Each row below holds a small network's activations on one input, seen along a few directions.
In each table, some parts of the input vary, and every possible input appears once, in random order.
Descriptions start from the smaller parts, as in this example, which fits no table here: one of 8 places around a ring, together with either a single point or (one of 2 separate values, together with one of 4 places along a line) or one of 9 places around a ring.
Shared parts are said once, and a part with two or three values counts as separate values.

Rows:
R1: [ 67  23  19 -18  38 -29 -19 -16  -4  51   8 -35  -2 -35  55  21 -24]
R2: [-38 -16  -8 -24  -9  49  93  -6 -11 -10  19  18  28  19 -69   4  31]
R3: [ 62  17  13 -13  54 -36 -22 -16  -4  47  12 -28 -16 -30  49   6 -13]
R4: [-29 -15  -5  13 -18   0 -55   8   2 -27 -21  28  -4   9  18  -9  20]
R5: [ 55  23  12  -8  30 -28 -29  -4   3  38  -6 -26  -3 -29  58  20 -16]
R6: [-26 -10   0   6 -37  10 -52   6   3 -27 -17  25   1   8  19   2  19]
R7: [ 86   8  40 -21  56 -27  -2 -25 -23  26  32 -34 -15 -28  42  -4  -9]
R8: [-33 -27  -7 -39  -7  51  66   1 -20 -22  31  34  32  24 -54   1  60]
R9: [-55 -18  -6  25 -49  -7 -44   4  19 -26 -28  24 -13  16   6   3 -20]
R10: [-66 -10 -19  40 -47  -4 -10  -2  20 -25 -24  16 -28  16 -26  -4 -44]
R11: [-62 -10 -17  33 -64   6  -8  -5  24 -24 -27   9 -17  15 -24   6 -53]
R12: [-34 -26  -8 -31  -5  28  19   7 -18 -15   5  44  20  22 -23  -2  54]
R13: [-55  -9 -20  -1 -42  41  78  -2   7   0   0   4  20  19 -70  11   0]
R14: [-27 -13  -2 -10 -33  27 -25   7 -10 -26  -2  34   8  16   1   9  42]
R15: [-33 -20  -7  -2 -16  17 -34  11 -11 -28  -5  39   1  16  -2  -5  45]
R16: [ 44  27   0  -6  29 -32 -42   1   8  35  -8 -26  -9 -25  58  15  -4]
R17: [ 35  19  -7  -1  48 -44 -42   4   9  33  -8 -15 -20 -18  51  -1   5]
R18: [-72 -14 -32  27 -36   7  43  -5  13  -9 -18  18  -6  23 -49  -6 -27]
R19: [-26 -30  -2 -45 -24  61  60   2 -14 -17  18  28  54  23 -50  15  50]
R20: [-33 -18  -7 -29 -25  60  94  -7  -5  -8  18  12  40  16 -71  12  26]
R21: [ 70  54  20  45  19   4  12  33  -4 -48  12 -51  -3  -8 -46 -49 -31]
R22: [ 67   6  24 -15  55 -37  -9 -19 -13  37  30 -24 -18 -28  41  -8 -14]
R23: [ 75  13  32 -20  41 -30  -6 -20 -13  41  25 -34   0 -32  48   7 -26]
R24: [ 48  19   7  -1  44 -35 -32  -3   3  35  -3 -20 -17 -24  51   6  -8]
R25: [-62 -20 -12  31 -32 -16 -47   6  14 -29 -25  29 -26  17   2  -9 -12]
R26: [ 60  45  14  53  39 -14   4  37  -6 -52  12 -38 -18  -3 -48 -62 -19]
R27: [-68 -14 -27  23 -55  18  45  -9  18  -9 -22  10   7  22 -49   4 -37]
R28: [ 89  10  42 -26  42 -20  -1 -24 -22  29  28 -36  -4 -35  48   8 -16]
R29: [-27 -24  -1 -36 -22  38  20   4 -15 -13   1  39  34  22 -19  10  48]
R30: [ 25  18  -8  27  33 -46 -71  15  24  22 -19 -25 -21 -15  62  -6 -12]
R31: [-62 -12 -24   4 -23  29  76   0   1  -3   2  12   9  21 -71  -4   3]
R32: [ 26  24  -6  19  19 -42 -62  17  25  27 -20 -27 -12 -15  63   8 -17]
What is each input in this table made of? -> one of 2 separate values, together with either a single point or one of 6 places along a line or one of 9 places around a ring
A walk changes only the place on the line of 6. It starts at R32 and steps to R16. List the rest of the walk in order. -> R5, R1, R23, R28

Rows:
R33: [ 17 -12  14 -32  19   0  30 -19 -20   7  26  12   5  -5   0   4  12]
R34: [-20 -12   6 -22 -13  25  40 -14 -13  -1  21  16   1   9 -23   1  19]
R35: [-44 -22 -18   9 -23  -7 -25  -4  18   5 -35  16 -10  20  11  13 -16]
R36: [-36 -25  -3  13 -23   2 -32  -8   8 -14 -22  27 -21   9   8   3 -10]
R37: [ 40  -3  11 -28  16  13  20   5 -16 -15  21   1  24  -3  -2  -5  26]
R38: [-54 -13 -24  -9 -22  22  17  -8   1   0 -20  15   1  17 -21  15   3]
R39: [-27 -12 -12 -12 -16  17  57  -6   2  23  10   5  17   4 -12  29  15]
R40: [-29 -17   5  13 -25   4 -42   7   8 -25 -19  14   1  16   4   7  -1]
R41: [ 51  17  14  28  37  -1  54 -14   6  -6  18 -50   4  -6 -40 -29 -45]
R42: [ 50  25  14  -5  47 -18 -22  11 -10   9   3 -15 -12 -14  29 -15  36]
R43: [-35  -7  -2  -6 -30  26   1   2  -2 -22  -4  17  15  14 -32   6  18]
R44: [ 77  62  10  35  42 -24   5  -9  12   7  10 -61 -33 -23 -10  -9 -53]
R45: [  2  -4  12   7  -4 -19 -57   1   1  -3   1 -12 -10  -8  40   3   1]
R46: [ 27 -11  27 -35  19  10  23  -2 -12  -6  24  -3  18  -3  -2   5  19]
R47: [  6  -9   3 -38  27   4  36 -13 -13  24  17  -1  15   5   7  16   1]
R48: [-13  -7 -12  -2  -1 -24 -45  -8  14  28 -11  -8 -14   0  45   8 -21]
R49: [  4 -12   7 -31  20   0  44 -13   2  31  19  -1  22 -12  11  27   2]
R50: [ 34  -3   4 -21  38   0  22  11 -10 -11  22   0  10  -2 -12 -17  36]
R51: [ 24  47   0  48   2 -41 -18  19  26 -12  -2 -46 -49 -14   3 -19 -73]
R52: [-22   1 -12   0 -30  36  -4  11  -4 -33  -6  24  20  12 -30  -5  18]
R53: [-29 -11 -11 -22  -7  22  47  -7 -10  16  11   5   9  17 -18  17  13]
R54: [ 32  10   5 -22  20 -25  -6 -16   5  63   2  -3  10 -30  41  26  -6]
R55: [  8   9   0  41  -4   9  66  -1  -6  -6   9 -34  10   5 -62 -38 -38]
R56: [-16  -4  -6  23 -26  11 -42  14   5 -35 -21  25   5  15   7  -4   3]
R57: [ -1  -6  -7 -11   4  24  26  20 -10 -14  21   9  10  13 -40 -18  37]
R58: [-54 -16 -21  -4 -30  21  27  -7  15   5 -21   9   8   4 -14  24   4]
R59: [-28  10  -1  42 -19   3  40  15   3 -23 -20 -21  -3   1 -62 -37 -51]
R60: [-11  -7 -15   2 -11 -34 -38 -12  27  38  -9  -5  -4 -14  46  14 -20]
R61: [-31  -2 -15   7  -7  22  -2  21   3 -28  -4  24   6  10 -41 -14  26]
R62: [-44 -24 -15  10 -30  -9 -19  -5  34  10 -35  13  -3   9  16  16 -15]
R63: [ 14   6   4  18  -4 -12 -54   8   0 -14  -2  -6  -8  -7  43  -5   5]
R64: [  5  15  -4  26  19 -29 -52  16   8 -10   1  -3 -20  -5  34 -17  18]
R65: [-13  23  -5  56 -24 -32   3  27  19 -29 -31 -16 -22   4 -26 -26 -71]
R66: [ 50  10  22 -17  25 -15 -23  -3 -23  18   4 -12   3 -17  33   9  16]
R67: [-27  -2 -10  30   0  -2 -39  25  15 -31 -19  25  -8  14  -1 -13  12]
R68: [ 44   5  16 -19  25 -16 -16 -19 -23  33   7   4 -15 -26  36   9   5]
R69: [ 60  19  18  -9  25  -9 -23   4 -18   6   0 -11   3 -17  38  -1  25]
R70: [ -3 -10  -2   8  -3 -23 -48 -14  -2  11   1   5 -26 -11  39   2 -10]
R71: [  6  -4   3 -18 -18  40  24  12 -11 -21  20  10  21  11 -28  -7  29]
R72: [ -7  -8   8 -21 -17  26  29   3 -12  -9  22   7  18  15 -30   4  27]
R73: [ 34  13   1 -27  29 -19 -13 -15 -11  52  -1  -7   4 -14  42  18  -7]
R74: [-45 -11  -9  -6 -28  20  11 -17  -5 -15  -7  29  -2   8 -27   3  10]
The inputs of R57 and R61 match in every part but one. If R71 is changed in the same way as R57 into R61, which row does it become? -> R52
The inputs of R54 and R60 match in every part but one. If R42 is changed in the same way as R54 into R60, which row does it become? -> R64
What is each input in this table made of? -> one of 6 places around a ring, together with either a single point or one of 6 places along a line
A walk changes only the place on the line of 6. It starts at R49 and steps to R47. List the rest of the walk in order. -> R33, R46, R37, R50
List by row number the other rows that have the place on the ring of 6 in common with R65. -> R35, R36, R40, R56, R62, R67
